A small network was shown many inputs. Here are its activations along a few directions, one row for each input.
Each table varies a few parts of the input and shows all the possible inputs, shuffled.
A made-up example of a description, with smaller parts first: one of 6 places along a line, together with either a single point or one of 9 places around a ring or (one of 2 separate values, together with one of 5 places around a ring).
Shared parts are said once, and a part with two or three values counts as separate values.
In the rows, 128 means zero.

Other details of the inputs shift rows strongly along three fixed directions, in all tables alike. That doesn't count.
These rows show it; all are for the same input, with only those details redrawn:
[115 186  97 135  70 137 188 153  89 155 102 112  95]
[116 186  97 134  70 138 186 155  88 155 101 113  95]
[121 153 165 147 134 123 152 117 176 157  41 131 182]
[121 157 166 146 133 125 151 119 173 159  42 128 182]
[165  70  16 183 213 140 199 107 137  97  63 163 133]
[122 166 206 135 138 126 103 100 176 146  90 125 181]
[162  69  17 185 211 137 203 106 141  99  58 164 133]
[115 185  97 135  74 137 187 153  88 155 101 114  94]

A family of inputs:
R1: [124 134 209 104 166 100  58  61 147 116 154 108 160]
R2: [116 121 113 135 104 148  72 115  75  87 211 145  98]
R3: [ 93 177  97 117  74 138 184 156  81 141  92 131  96]
R4: [105 152  73 102  59 113 143 173 103 173  93  90  83]
R5: [148  80 130  69 126 129 115 131 102 145 244 135  79]
R6: [ 95 167  74 112  60 150 144 186 110 161  94 127  84]
R7: [133 174 153 116  95 109 109 103  92 125 173 112  84]
R8: [ 86 118 208 122 107 119  62 106 152 136  95 120 202]
R9: [ 80 162  94 103  68 131 190 145  76 144  85 109 103]
R10: [166  30  37 158 225 118 224 159 127 116  93 168 158]
R11: [173  40 103 145 252 111 131 115 157  66 214 168 157]
R12: [149 119 148  85 134 154 128 147  98  71 226 127  82]
R13: [154 131 103 117 119 124  52 107 120 103 223 125  55]
R14: [121 137 203 158 105 126  73 119 172 150  94 126 203]
R15: [159  23  71 167 209 109  87  74 125  75 141 141 154]
R16: [106 124  99  90 113 146  60 113 110  98 209 122  70]
R17: [126 165 109 122  85 147  90 146 134 141 164 119  83]
R18: [135 115 178 107 142 120 164 167 170 162  70 129 207]
R19: [151 121 230 102 177 137  73 124 155 104 180 126 163]
R20: [119  87 199 137 144 118 159 189 198 168  68 107 155]
R21: [127 136 228 144 103  92  48 103 170 145 106 120 194]
R22: [140 154 119 128 130 141 107  91  97  91 212 134  76]
Q: Describe the family of inputs behind these rows.
A: either one of 2 separate values or one of 5 places along a line or (one of 3 separate values, together with one of 5 places around a ring)
Q: Change only the place on the ring of 5 in R7. List by row number the other rows that result.
A: R1, R3, R9, R22

A family of inputs:
R23: [124 128 118 122 126 137 107 123 130 126 145 133 117]
R24: [128 120 121 122 124 124 108 117 117 127 145 128 123]
R25: [137 137 131 138 127 125 122 115 119 116 145 130 120]
R26: [127 134 131 127 134 126 122 113 115 114 142 121 118]
R27: [133 115 135 123 129 125 127 123 121 125 152 120 119]
R28: [128 139 147 122 119 122 126 141 127 131 145 128 135]
R29: [123 135 118 124 128 130 131 113 114 125 139 130 123]
R30: [131 129 139 122 135 142 131 131 117 113 151 137 124]
R31: [103 169 179 113  95 123 124 127 135 149 105 112 148]
R32: [120 139 133 124 113 130 115 138 131 132 122 118 117]
R33: [138 121  79 126 125 132 173 160 120 136 110 128 114]
R34: [120 127 136 138 124 119 146 147 173 175  26 128 177]
R35: [131 139 125 140 128 131 130 123 115 114 137 125 119]
R36: [137  80 107 142 179 118 151 125 150 126  91 142 157]
R37: [117 154 179 125  87 122 135 150 137 161 110 109 148]
R38: [129 116  92 123 127 120 166 149 110 131 119 129 120]
R39: [136 138 127 137 128 129 121 113 118 123 148 133 124]
R40: [124 120  83 140 115 136 150 143 110 131 113 135 122]
R41: [131 123  95 124 133 144 169 151 117 127 110 137 109]
R42: [120 153 135 124 117 134 130 126 132 130 124 124 119]
R43: [136  96 132 148 168 120 141 130 160 132  90 142 168]
R44: [134 122  80 127 126 127 168 156 116 133 121 132 105]
R45: [121 153 132 123 117 134 128 124 131 139 127 127 123]
R46: [128 146 164 126 140 129  98 109 146 120 140 122 129]
R47: [120 131 161 127 126 131  90 116 140 117 143 130 143]
R48: [151  86 146 139 188 128 103 101 174 113 132 139 150]
R49: [130 118 158 110 154 136 109 111 129 108 158 136 134]
R50: [132 125 122 134 121 129 108 122 119 125 147 133 125]
R51: [132 122  98 139 111 127 136 139 108 123 128 129 111]
R52: [117 132 106 127 110 135 141 146 129 136 103 126 117]
R53: [134 113 105 140 124 130 157 146 114 128 126 131 117]
R54: [113 166 170 118  91 114 131 131 130 155  98 110 143]
R55: [111 168 168 116  91 117 129 129 129 163 100 113 148]
R56: [139 127 131 123 130 129 126 135 122 119 157 129 131]
R57: [122 120 110 126 122 127 124 130 109 117 136 120 111]
R58: [129 139 126 134 129 135 122 114 119 120 149 135 127]
R59: [134 122 123 113 129 125 135 135 118 124 147 124 127]
R60: [118 121 117 122 121 130 120 125 117 118 135 126 120]
R61: [140 102 152 136 169 121  86 103 176 120 110 139 157]
R62: [133 121 133 123 132 131 123 130 131 126 151 128 110]
R63: [132  82 103 141 174 127 126 110 152 121  91 146 162]
R64: [130 126 130 122 136 128 123 132 132 128 154 129 113]
R65: [127 125 127 136 125 131 110 128 119 113 144 125 121]
R66: [130 145 107 132 116 129 150 133 125 146 106 127 118]
R67: [137 139 127 129 131 127 119 115 129 120 142 128 110]
R68: [122 131 141 119 110 119 110 125 123 131 130 120 127]
R69: [129 114 136 121 130 125 126 125 120 124 151 125 119]
R70: [128 139 130 135 129 135 124 116 120 111 146 132 123]
Q: Changing only one part turns R67 into R25. The same change can be made to R42. Which row results?
A: R70
Q: Describe the family of inputs behind these rows.
A: one of 3 separate values, together with either a single point or one of 5 places along a line or (one of 2 separate values, together with one of 5 places around a ring)
Q: Change only the choice among 2 separate values in R39. List by row number the other rows that result.
A: R50
Q: Change only the place on the line of 5 in R28. List by row number the other rows that result.
A: R37, R43, R53, R56
